A small network was shown many inputs. Here are its activations along a few directions, one row for each input.
Each table varies a few parts of the input and shows all the possible inputs, shuffled.
A made-up example of a description, with smaller parts first: one of 4 places along a line, together with either a single point or one of 11 places around a ring or (one of 2 separate values, together with one of 8 places around a ring).
Shared parts are said once, and a part with two or three values counts as separate values.

Other details of the inputs vary at random and push rows far along two fixed directions, the same in every table; ignore that.

Rows:
row 1: [-17  25 -41  -4  50  27   6 -20   7  -7  -4]
row 2: [ 23 -19 -41   1 -21 -25 -38  30 -50 -31  -6]
row 3: [ 23 -20 -35 -37 -29 -14 -29  24 -54 -12  12]
row 4: [-37  14  18  -1  23  18  23 -18  25  11  21]
row 5: [ -6   0 -58 -31 -26 -32 -29  24 -51 -28 -16]
row 6: [  9  -1   6  11  22   0  26 -17  33   8   7]
row 7: [ 21 -19 -34 -19 -21 -34 -32  38 -55 -36   3]
row 8: [ 18  -2 -26  -6  42  43  -1 -27   4   4  21]
row 9: [ 25 -22 -42 -24 -35   3 -39  17 -44 -20  -7]
row 10: [ -3 -17  36  -4  18  -1  28 -17  34  13  37]
row 11: [-38   9  25  16 -57   1   7  12   9   4 -43]
row 12: [-21   6 -33 -10  54  42   2 -22   4   0   5]
row 13: [ 28 -45 -42 -25 -22 -18 -25  17 -41 -11 -15]
row 14: [-12   1  41  11 -44 -11  -6  14  -4  20 -43]
row 15: [-11  24  27  12 -33 -23  -6  23  -6  14 -41]
row 16: [  7 -17 -13   5  53  36  -5 -15   3 -11  18]
row 17: [ 20 -34 -20 -11  44  22   0 -32  16  -2  21]
row 18: [-12  22  44  42 -40 -12  27  31   9   9 -33]
row 19: [  3  -9  27  13 -58 -31  13  12  19  -3 -25]
row 20: [ -2  10  56  23 -52 -38  50  14  38  28 -23]
row 21: [ 29 -16 -46 -33 -24  -6 -23  28 -53  -2  -4]
row 22: [  3  31  14  20 -49  -6  19  20  -4  16 -29]
row 23: [  1   6 -14 -12  46  13 -30 -18   8 -14  15]
row 24: [-32  13  15  18 -48   5  15   9   2  13 -54]
row 25: [ 14   2 -25  -3  68  18   3  -5   5 -12  34]
row 26: [ 14  -4 -18  -1  39  34  -5 -26   7   8  44]
row 27: [  3  11  71  12 -50 -44  28 -18   4  -9  -7]
row 28: [-9 24 21 -2 36 -2  9 -6 25 19 10]
row 29: [ 1 10  9 27 29 18 14 -8 20 -7  2]
row 30: [-14  -1  25  -2  23  18 -15 -14  20   5   9]
row 31: [  6 -11  49  -7  19  -4  17 -48  10 -10  35]
row 32: [-15  19  28  -6  29 -11   2  -8  20   8  25]
row 33: [-7  0 29 13 37 23 27  0 24 14 22]
row 34: [ -4  17   9   6  30   8  -7 -17  17   7  -9]
row 35: [  3  -2  23   1  18 -16  29 -16  37   4  32]
row 36: [ 32 -45 -40 -36 -21 -28 -20  21 -39  -7  -5]
row 37: [-13   7  30  -7  38  12   8  -8  23  27  17]
row 38: [  3 -20  23  12  11   3  17 -22  32  14  26]
row 39: [-28   9  95  36 -58 -19  43  28  24  22  -9]
row 40: [ 13  15 -13 -14  37  13   7 -18   7  -3  47]
row 41: [-10  11  48  38 -52 -13  15  24  16  -6 -26]
row 42: [-15  17 -41   4  46  19  -5 -29  12  -8  16]
row 43: [-14  25 -34 -14  51  16  15 -19  14  -2  10]
row 44: [ 18 -36 -34  -7 -25 -16 -42  31 -56 -25  -4]
row 45: [ -4 -11 -56 -36 -16  -9 -22  24 -51 -11 -24]
row 46: [  2 -24  20   1  12  12  12 -22  36   1  19]
row 47: [-33  35  13  27 -43  -3  25   4  16  11 -59]
row 48: [ 17  11 -25  -4  31  29  -7 -23  12 -12  27]
row 49: [ 11  25  -3  15  14  24  19 -20  20   9   3]
row 50: [  9 -25 -30 -23 -17 -22 -56  19 -50  -8  -6]
row 51: [  4 -24 -21 -43 -14 -30 -49  27 -52 -12   4]
row 52: [ 17  21 -24 -11  44  21  13 -15  10   8  32]
row 53: [ -8 -10  24  17  22  28   4  -7  23  -9  17]
row 54: [  6  22  21  26 -58 -17  13  12   0  16 -13]
row 55: [ -8  17  15  11  25  -4  -9 -13  18  10  13]
row 56: [ 34 -32 -49 -16 -32 -43 -32  16 -37 -23  -7]
row 57: [-38  30  24  25 -53  -7  17   8  22   1 -46]
row 58: [ -7 -16 -56 -17 -24  -8 -40  14 -49 -17 -19]
row 59: [-14   1  42  30 -44  -3  17  34  -5  12 -33]
row 60: [ 12   4 -23  -7  48  44   3 -19   2   9  27]
row 61: [ -2  -4 -11 -15  61  29 -20 -16  -1   8  16]
row 62: [ 10  -6  19  16 -50 -29  20   7  14   5 -35]
Description of these inputs: one of 2 separate values, together with either a single point or (one of 5 separate values, together with one of 6 places around a ring).
Question: Changing only the choice among 2 separate values turns row 43 into row 45. The same change can be made to row 2. Which row results?
Answer: row 44
Question: Changing only the choice among 2 separate values turns row 50 into row 55. The same change can be made to row 31. Which row results?
Answer: row 27
Question: Which other rows does row 41 become when the choice among 2 separate values takes its other values? List them by row number.
Answer: row 53
Question: Which other rows does row 39 become when the choice among 5 separate values takes its other values? List them by row number.
Answer: row 3, row 4, row 10, row 51
Question: Which other rows does row 32 become when the choice among 2 separate values takes its other values? List them by row number.
Answer: row 51
Question: Which other rows does row 60 become when the choice among 5 separate values takes its other values? List them by row number.
Answer: row 12, row 13, row 59, row 61
Question: A walk changes only the place on the ring of 6. It starts at row 22 and steps to row 52. List the rest of the walk in order.
Answer: row 40, row 54, row 48, row 49

Rows:
row 63: [ -3  -5 -12  -7 -21 -10 -11  10 -16  -2 -17]
row 64: [  2 -12  -1  -7 -20  -8  -7  16 -18   0 -11]
row 65: [  7   1 -10   3 -31  -8  -3  20 -14   0 -20]
row 66: [-13  10  25  13   2  12  25 -13  26  19   0]
row 67: [ -8   9  20   9  17   7  26 -14  28  12  11]
row 68: [  5  -9 -27 -19   0  -4 -26   5 -27 -15   2]
row 69: [ 14 -14   0  -5 -18 -19  -7   4 -11  -8   3]
row 70: [ 12 -10 -22 -17 -15  -6 -16  11 -25  -7  -1]
row 71: [ 7 -7  6  8 11  2  9 -8 11 -4 11]
row 72: [ 12  -9 -40 -26  70  17 -21 -26  -3 -15  39]
row 73: [ -6   3  -4   5 -22  -3 -11  12 -15  -3 -17]
row 74: [  2  -6 -17 -11  -7 -14  -8   8 -14  -7  -7]
row 75: [  3 -13 -17 -18  -9 -10 -19   9 -22  -7  -5]
row 76: [  1   0 -13  -1 -17 -10 -11  16 -21 -10 -11]
row 77: [-12  11  14  14  -2   3  10   2  15   6 -12]
row 78: [  6 -14   0   3 -30 -11  -9  11 -13  -6 -16]
row 79: [-12  14  25  16   2   8  29 -11  32  17  -3]
row 80: [-9 -2 18  3 -4  0  3  5  6  7 -3]
row 81: [  7   4 -17  -8  38  12   1 -19   4  -7  22]
row 82: [  3 -11  16   4  -2   1   3  -3   7  -1   6]
row 83: [-7  2 24  8 -2 -6  8  4 12 10  1]
row 84: [  3  -2  -2  -1 -18 -14 -14  16 -20  -6  -5]
row 85: [  2  -5 -18  -7  37  10  -4  -8   3  -6  16]
row 86: [-8  5  5  8  3  3  6  1 12  5 -8]
row 87: [ 10 -10 -45 -24  19  -5 -24   1 -26 -20   4]
row 88: [  3  -8  -1   1   9   7   1 -16   9  -3   9]
row 89: [ 5 -6 -2 -5 30  8  1 -8  6  2 20]
row 90: [  5  -8  -9 -13 -11 -18 -14   9 -16  -4  -3]
row 91: [-10   8   6   6   2   2  10  -5  16   6  -6]
row 92: [ -4   6  -7   6 -23  -6  -8  15 -14  -5 -20]
row 93: [-6  1 10  9  3 11 11 -3  9 11 -3]
row 94: [-12  21  38  26 -13   5  27  -1  26  15 -12]
row 95: [-6 11 11  7 -1  8  9 -9  9  7 -3]
row 96: [-13   8  16  12  -3   5   5   1  10   8 -11]
row 97: [-3  3 23  4 -7 -7 15 -2 12 13  3]
row 98: [-1  2 13  4  1 10  8  1  8  8  7]
row 99: [ -1  -8  -4  -8 -19 -11 -17  18 -21  -6 -15]
row 100: [  8 -16   3  -6 -25 -14  -7   6 -12  -8  -4]
row 101: [-11   6  19   8  -4   5   2   2   6   4   0]
row 102: [-5  5  9 11  3  7 15 -1 15  9 -5]
row 103: [  3  -2   5   6   0   1   9 -11  16  -3   2]
row 104: [-13   6  23   3  -4  -1   8  -3  13   7  -3]
row 105: [ 4  4  8  1 18  5  1 -6  5  1 14]
row 106: [-3  7  9 11 -3 13 11  0 10 12 -1]
row 107: [ -4   6 -14  -4  24   9  -2 -11   8  -4   3]
row 108: [  5   4 -12  -4 -25 -12  -7  10 -17  -6 -19]
row 109: [  9  -1 -14  -6 -19 -12  -3  12 -15  -3  -6]
row 110: [ 10  -3 -34 -19  67  20 -18 -28   0 -13  43]
row 111: [-6  5 19  7  6 -2  4  0 11  6  3]
row 112: [  9  -3  -8   0 -25 -12  -3  21 -17  -2 -11]
row 113: [  9  -8 -18 -18 -11  -8 -20   6 -27 -11  -4]
row 114: [  4  -9 -16 -16  40  17  -3 -19   4  -1  25]
row 115: [-15  14  14  11  -7   6   8  -6  11   7  -6]
row 116: [-4  2 15  9 -2 -1 16  4 11  8 -2]
row 117: [ -1  -9 -12  -4 -21  -9 -15  16 -21  -3 -20]
row 118: [ -5   2 -14  -7  27  13  -7 -15   4  -3   7]
row 119: [-19  24  26  20  -4   7  22  -9  28  11  -6]
row 120: [-12  15  32  20  -9   9  18  -4  18  14  -9]
row 121: [  3  -4   3  -3 -23  -8 -10  14 -18  -3 -12]
row 122: [  1   5  -8  -1  15  17   6 -12   8   6  10]
row 123: [ 1 -1 16 15 -7  2 12 -5 18  2 -4]
row 124: [  3   0 -22  -9  -9 -10 -13   8 -22 -13  -5]
row 125: [ -1  11   4   7 -11   3  14   0  12   8  -6]
row 126: [ 14 -15   5   1 -21 -18  -7  10 -12  -6  -2]
row 127: [ 16  -5 -33 -22  65  19 -15 -28  -1 -12  41]
row 128: [ 12  -4  -9  -9 -15 -13  -8   9 -15  -1   3]
row 129: [-2  2 -7 -1 27  8  0 -5  5 -4  9]
row 130: [-2 10 14 10  4  3 13 -2 10  4  2]
row 131: [ 8  1  0  0 24 10  3 -5  8  4 22]
row 132: [ 11 -12  -6  -3 -20 -17  -2   5 -10 -10  -4]
Question: Changing only one part turns row 109 into row 112. The same change can be made to row 107. Which row results?
Answer: row 77
Question: Changing only one part turns row 98 into row 70. The same change can be made to row 78. Which row results?
Answer: row 88
Question: What do these inputs look like to the network?
Answer: one of 2 separate values, together with one of 5 places around a ring, together with either a single point or one of 6 places around a ring
Question: Which other rows does row 77 become when the place on the ring of 6 takes its other values? List them by row number.
Answer: row 65, row 86, row 92, row 94, row 102
Question: Which other rows does row 129 become when the choice among 2 separate values takes its other values? List them by row number.
Answer: row 87
Question: List by row number the other rows that have the choice among 2 separate values and the place on the ring of 5 in common with row 95.
Answer: row 63, row 66, row 88, row 115, row 118, row 122
Question: Which other rows does row 127 become when the place on the ring of 5 takes its other values? List them by row number.
Answer: row 81, row 95, row 108, row 113
